These are the activations of a small neural network, seen along a few directions. Each row is one input.
In each table, some parts of the input vary, and every possible input appears once, in random order.
Descriptions start from the smaller parts, as in this example, which fits no table here: one of 3 separate values, together with either a single point or one of 9 places around a ring or (one of 6 places along a line, together with one of 8 places around a ring).
Shared parts are said once, and a part with two or three values counts as separate values.
In the rows, zero is written as 128.

Other details of the inputs vary at random and push rows far along two fixed directions, the same in every table; ignore that.

A family of inputs:
R1: [126 141  56 177  62 155 130 148 209 124 171 173 127 152]
R2: [134 102 112 113 134 101 154 107 117 130 100 151 115 130]
R3: [ 87 146  96 144  85 155 112 145 181 150 168 156 103 117]
R4: [121 146  52 188  72 106 118 112 194 125 118 161 158 176]
R5: [156  96 163 105 177  78 154 123  73 102  91 144 119  87]
R6: [115 141 179  84 120 187 117 141 120 135 171  87 112 109]
R7: [186 119  42 163 109  58 147  76 163 112  70 208 167 115]
R8: [120 150  78 184  55 156 109 149 206 111 184 158 116 125]
R9: [130 116 141 111 183  90 156 102  74 135  81 124 127 130]
R10: [158 129  98 141 141  80 125  97 144 142  96 152 176 152]
R11: [142 101 124 126 157  63 146 102 101 126  59 140 146 147]
R12: [128 143  93 147 146 115 138 134 147 130 129 152 137 154]
R13: [134 122 162 128 131 125 106 144 116 137 109 121 127 141]
R14: [108 126 193 115 117 178  95 166 103 144 157 100  92 126]
R15: [ 93 129 156 110 137 153 116 132 112 151 159 100 122 132]
R16: [ 74 138 136 139  78 181  96 164 149 149 181 124  95 149]
R17: [124 114 130 119 157  86 135 105 107 140  95 121 161 142]
R18: [128 144  56 181  83 107 113 150 214 128 144 183 151 186]
R19: [105 126 160 126 105 161 109 142 110 125 156  95  81  89]
R20: [ 87 154 170 156  64 211  69 190 163 150 186  95 107 145]
R21: [130 137  54 121 108  97 139  92 172 127 129 162 155 123]
R22: [151 102 182  88 210 100 179 122  53 117  83 109 114 103]
R23: [151 112  78 143 121  92 159  84 130 113  89 148 131 135]
R24: [142 142  77 169  63 158 122 119 193 122 149 156 121 140]
R25: [101 131 163 125  85 187  87 166 147 136 173 133  92  95]
R26: [126 108 192 104 174 126 137 113  35 113  92  65 101 116]
R27: [145 135 125 101 129 121 128 106 131 116 127 139 148  97]
R28: [129 125 167 106 144 152 137 132 105 141 122 121 107 106]
R29: [122 149  48 132 108 103 138  93 174 129 130 155 167 167]
R30: [113 149 193  85 141 177 105 145  93 135 163  71 121 123]
R31: [153 104 127 119 155  97 165 117 112 111 105 155 122 127]
R32: [116 140 176 117 140 160 112 149 101 147 138 109 108 127]
R33: [ 97 157 115 115  91 189 122 157 182 127 205 117 127 140]
R34: [102 108 175  90 150 157 135 126  92 146 148  91 103 106]
R35: [151 106  69 122 156  56 156  74 129 130  89 171 157 103]
R36: [160 141  77 169  95 108 123 102 156 118 115 158 143 156]
R37: [162 119 128 136 123 114 127 101 114 109 102 135 123  91]
R38: [136 125 183  64 207 127 144 125  52 105 112  65 138 122]
R39: [118 130 126 150  96 151 120 162 147 117 161 137 110 101]
R40: [162 132 154  95 166  89 132 106  93 124  86 104 166 137]
R41: [159 102 161  95 176  96 136  95  77 124  93 126 140  72]
R42: [138 116  68 147 109 100 138 111 149 127 108 160 129 111]
R43: [168 111 126 128 132 116 148 106 106 120  95 141 126 112]
R44: [156 116 128 145 159  89 139 132 103 110  86 119 148 144]
R45: [150 112 149 104 156 125 143 101 106 137 117 126 138 107]
R46: [136 134 119 132 121 119 124 119 144 134 119 163 125  99]
R47: [ 59 151 189 125  82 236  80 206 164 146 248  94  90  94]
R48: [ 93 131 144 115 119 157 136 141 129 151 149 123  91 119]
R49: [139 118  89 157 127  75 141 103 130 131  77 146 158 154]
R50: [ 99 146 175 154 102 183  90 183 134 118 165  72 106 142]
R51: [141 121 145 119 177  91 135 129 109 129 108 109 157 142]
R52: [122 115 169 112 179  85 147 116  73 135  66 110 135 132]
R53: [126 145 156 151 100 154  92 150 135 127 134  98 122 145]
R54: [168 129  38 178  97 101 153 101 188  99 120 175 142 154]
R55: [157 126 147  90 192  75 148 111  87 105  79  97 169 139]
R56: [141 105 193 103 198 127 145 144  35 106  93  74 113 114]
R57: [ 92 126 199  62 146 179 130 141  80 133 163  56  97 100]
R58: [141 128 142 116 147 126 119 118 110 142 131 121 142 130]
R59: [106 156 101 167 100 136 111 166 190 143 154 147 135 169]
R60: [106 158 115 161  89 151  97 154 184 154 146 146 136 160]
R61: [146 112 119 125 122 126 137 115 131 129 111 159 122 125]
R62: [ 94 142 178  90 132 180 113 162 119 116 184  90 113  90]
R63: [151 130  72 152 133  74 154 111 160 120 109 195 147 120]
R64: [147 119  94 125 147 104 158 107 150 123 130 154 152 134]
R65: [137 115  35 148 107  76 139  94 181 126 102 204 139 129]
R66: [119 132 192 121 123 180 103 161  88 136 147  83 100 119]
R67: [115 156  90 175  85 171 103 153 174 112 176 123 120 163]
R68: [123 127 124 136 138 133 124 147 131 121 141 136 121 150]
R69: [114 146 104 137 128 154 114 146 165 135 176 128 144 153]
R70: [ 80 136 164 134  95 195 101 167 116 145 172  87  91 131]
R71: [139 106 106 129 130 107 157 105 108 129 102 135 120 120]
R72: [129 115 181  75 196  88 149 103  50 121  74  72 153 123]
Description of these inputs: one of 3 separate values, together with one of 4 places along a line, together with one of 6 places along a line.
Q: The inputs of R62 and R63 match in every part but the place on the line of 6. If R40 is changed in the same way as R62 into R63, which row does it become?
A: R60
Q: The inputs of R41 and R7 match in every part but the place on the line of 6. If R15 is changed in the same way as R41 into R7, which row does it become?
A: R70
Q: Change only the place on the line of 4 in R54. List by row number the other rows that result.
A: R8, R50, R67
Q: A walk changes only the place on the line of 4. It starts at R49 and steps to R70. List the rest of the walk in order.
A: R71, R42
Q: Change only the place on the line of 6 in R14. List by row number the other rows that result.
A: R30, R32, R36, R58, R66
Q: Change only the choice among 3 separate values in R65. List by row number the other rows that result.
A: R5, R25

A family of inputs:
R73: [136 142 107 120 128 138 130 138 156 124 148 125 147 149]
R74: [108 142  52 155  70 137 115 131 209 141 175 182 135 140]
R75: [134 117 176 106 168 113 130 122  67 117  94  75 134 131]
R76: [137 115 169 110 177 113 135 118  61 124  96  77 135 129]
R77: [ 65 133 220 119 100 236  95 204 117 136 211  65  62  98]
R78: [108 151  76 173  53 170 103 150 210 140 190 165 106 142]
R79: [145 119  76 132 132  82 151  99 149 124 110 171 155 119]
R80: [175 114  51 154 116  64 159  82 160 117  82 195 166 136]
R81: [123 119 175  99 174 112 139 129  78 137  98  93 128 137]
R82: [149  98 138 118 167  97 153 111  84 111  93 130 116 111]
R83: [145 126 163  90 181 113 147 111  82 109 114  98 144 129]
R84: [111 165  67 185  74 148  96 156 214 146 173 171 154 179]
R85: [ 96 166  59 175  58 152 103 148 229 152 169 170 145 193]
R86: [ 94 150 142 133  75 201  95 161 162 141 186 121  95 110]
R87: [156 104 158 102 158 101 149 109  70 114  81 122 120  97]
R88: [157 120 116 129 144  94 150 105 107 114  92 142 122 108]
R89: [135 119 176 110 166 108 125 128  78 116  96  82 133 127]
R90: [138 109 150  91 171  98 151 111  74 118  96 120 125  90]
R91: [ 70 138 224 104  93 249  77 192 118 152 215  68  59  93]
R92: [138 116 166 109 146 138 134 122  98 128 119 113 117  95]
R93: [154 136  52 160 128  72 145  94 160 128  88 176 174 181]
R94: [150 135  96 152 137  85 125 122 149 125 100 153 163 159]
R95: [146 106 141 101 165 102 145  98  90 125 101 131 125 100]
R96: [176 120  50 161 126  62 162  83 160 115  86 189 155 132]
R97: [122 131  98 149  75 152 112 136 173 136 158 159 117 135]
R98: [ 61 151 245 115  98 243  59 216 112 140 211  34  80 122]
R99: [102 164  46 184  55 157 103 140 217 148 176 158 152 189]
R100: [143 120 116 113 147 100 145  98 114 122 102 144 133 103]
R101: [145 111 125 124 153 100 153 115  98 109  92 137 120 111]
R102: [129 116 162 103 153 129 138 119  98 129 125 113 121  92]
R103: [123 114 176  92 181 104 142 122  75 133  93  87 130 132]
Q: What do these inputs look like to the network?
A: either one of 2 separate values or one of 11 places along a line or (one of 3 separate values, together with one of 6 places along a line)
Q: Change only the choice among 3 separate values in R87. List by row number the other rows that result.
A: R80, R97
Q: List by row number the other inputs of the same sort as R83.
A: R73
Q: A walk changes only the place on the line of 6. It starts at R101 and steps to R88. List the rest of the walk in order.
A: R87, R86, R100, R90
